Each row below is a small network's average activation on inputs in which a field has the value named, seen along a few directions.
Related values have similar rows: they may be neighbours, one step apart, or belong to one group.
(in the rows, 500 means zero)
Random noise pushes rows far along 5 fixed directions. That doesn't count. These rows show it; they differ only by the noise:
[536,550,589,361,278,668,320,571,621,600,267,507,190,568,489]
[676,799,532,283,742,698,258,427,405,393,535,728,686,408,526]
[486,703,433,395,813,663,591,444,299,572,525,573,537,223,399]
[654,530,557,627,662,230,680,543,498,439,691,531,843,551,509]
[424,552,621,492,386,478,391,533,624,576,485,421,314,548,393]
[404,699,534,378,549,629,371,480,447,594,484,479,328,330,341]
[526,464,599,523,391,468,513,565,638,567,427,465,377,617,489]


Values of Gavaz:
e1: [438,463,362,475,574,738,576,469,490,551,400,520,314,496,612]
e6: [413,392,423,455,393,538,497,525,488,516,325,451,393,503,549]
e3: [562,743,436,352,168,465,252,600,346,493,545,442,361,278,385]
e17: [690,399,558,540,211,278,542,680,488,563,301,455,576,511,514]
e14: [602,575,553,516,435,343,452,548,529,511,526,476,557,544,464]
e7: [404,686,582,420,672,638,212,329,479,393,688,486,540,393,394]
e11: [577,471,527,525,449,468,250,401,564,298,681,581,689,616,621]
e15: [535,413,480,413,404,683,583,548,558,645,229,528,247,631,624]
e19: [575,392,474,519,505,352,632,513,464,465,455,518,723,539,526]
e2: [380,513,460,506,257,346,393,581,510,525,473,396,402,590,441]
e20: [534,381,393,482,639,634,714,530,415,544,334,587,545,603,588]
e9: [405,462,340,550,424,507,711,539,366,573,485,456,326,382,518]
e5: [637,301,400,618,632,514,743,480,481,398,498,565,702,524,662]
e8: [337,539,619,502,454,459,57,364,593,253,757,529,608,625,499]
e12: [533,487,640,553,518,334,456,463,525,445,634,450,654,430,417]
e18: [518,508,535,484,755,618,564,412,563,488,460,634,654,634,576]
e4: [388,468,559,486,639,730,528,406,593,607,448,500,282,479,443]
e16: [447,478,431,485,520,639,353,476,500,371,499,587,444,632,577]
e10: [567,538,596,465,481,430,302,440,556,364,604,518,710,501,506]
e13: [548,382,522,617,325,364,435,511,709,383,640,501,523,672,649]
A value of Gavaz combines one of 5 hidden first parts with one of 4 second parts; all combinations occur once.
- Changing only the second part turns e11 into e10. e8 has the same second part as e11; what does that change turn e8 into? => e19
- Changing only the second part turns e1 into e14. e2 has the same second part as e1; what does that change turn e2 into? => e18
- Changing only the second part turns e15 into e9. e20 has the same second part as e15; what does that change turn e20 into? => e16

Values of Kugeg:
t6: [635,544,391,329,171,499,315,618,404,428,360,511,562,451,539]
t13: [677,528,467,449,613,512,470,448,403,377,550,658,797,411,604]
t4: [458,336,383,585,664,509,705,437,482,465,543,483,621,375,579]
t20: [327,251,415,654,490,447,805,563,452,615,447,372,452,497,432]
t14: [407,507,662,518,376,506,335,504,756,565,435,407,290,781,433]
t10: [553,565,494,408,824,776,446,354,493,460,566,725,561,423,600]
t1: [570,566,573,514,424,358,345,609,592,393,482,564,604,753,571]
t2: [355,357,642,684,521,313,598,440,641,548,620,393,534,562,377]
t19: [635,561,556,382,421,710,429,539,623,570,261,606,278,649,617]
t3: [192,231,494,742,718,540,710,328,721,442,653,440,487,771,594]
t16: [221,455,547,610,434,349,464,490,543,506,605,370,347,609,404]
t5: [524,622,646,367,434,458,91,479,550,390,532,555,617,620,443]
t17: [475,314,611,590,768,525,706,414,580,524,471,502,545,493,513]
t15: [388,501,468,600,765,518,488,353,524,352,792,483,583,552,538]
t9: [455,582,534,477,796,495,640,428,390,536,605,454,711,364,365]
t8: [416,510,490,579,637,450,718,455,526,619,533,476,413,508,504]
t18: [537,430,569,586,746,599,665,436,595,545,559,529,491,543,478]
t12: [585,274,506,502,359,737,529,473,679,429,326,572,307,682,763]
t7: [598,687,372,470,599,486,468,507,311,418,637,605,671,383,486]
t11: [544,434,559,690,553,275,580,450,554,372,785,508,714,540,539]
A value of Kugeg combines one of 5 hidden first parts with one of 4 second parts; all combinations occur once.
- Changing only the second part turns t7 into t19. t13 has the same second part as t7; what does that change turn t13 into? => t17
- Changing only the second part turns t3 into t1. t6 has the same second part as t3; what does that change turn t6 into? => t5
- Changing only the second part turns t16 into t14. t20 has the same second part as t16; what does that change turn t20 into? => t9
- Changing only the second part turns t12 into t10. t4 has the same second part as t12; what does that change turn t4 into? => t2

Values of Tinal:
n6: [424,502,582,526,704,557,563,430,574,557,549,477,475,467,408]
n2: [267,399,500,639,557,425,591,465,570,529,606,402,427,587,440]
n3: [529,510,649,516,586,420,504,454,562,513,554,475,627,507,421]
n1: [362,518,461,473,464,492,345,444,443,415,611,435,505,372,425]
n7: [422,322,356,448,535,863,593,413,482,515,362,600,280,495,662]
n9: [688,518,650,389,345,571,261,540,667,464,329,626,394,708,615]
n8: [587,504,481,390,365,674,436,585,556,584,244,516,236,587,559]
n5: [483,601,482,446,332,582,409,540,448,565,383,482,341,484,478]
n4: [660,436,335,584,582,346,816,576,355,465,527,551,803,426,621]
The values of Tinal form a line.
- Name the neighbours of n5, in listed order. => n2, n8
- Name the neighbours of n1, in listed order. => n7, n4
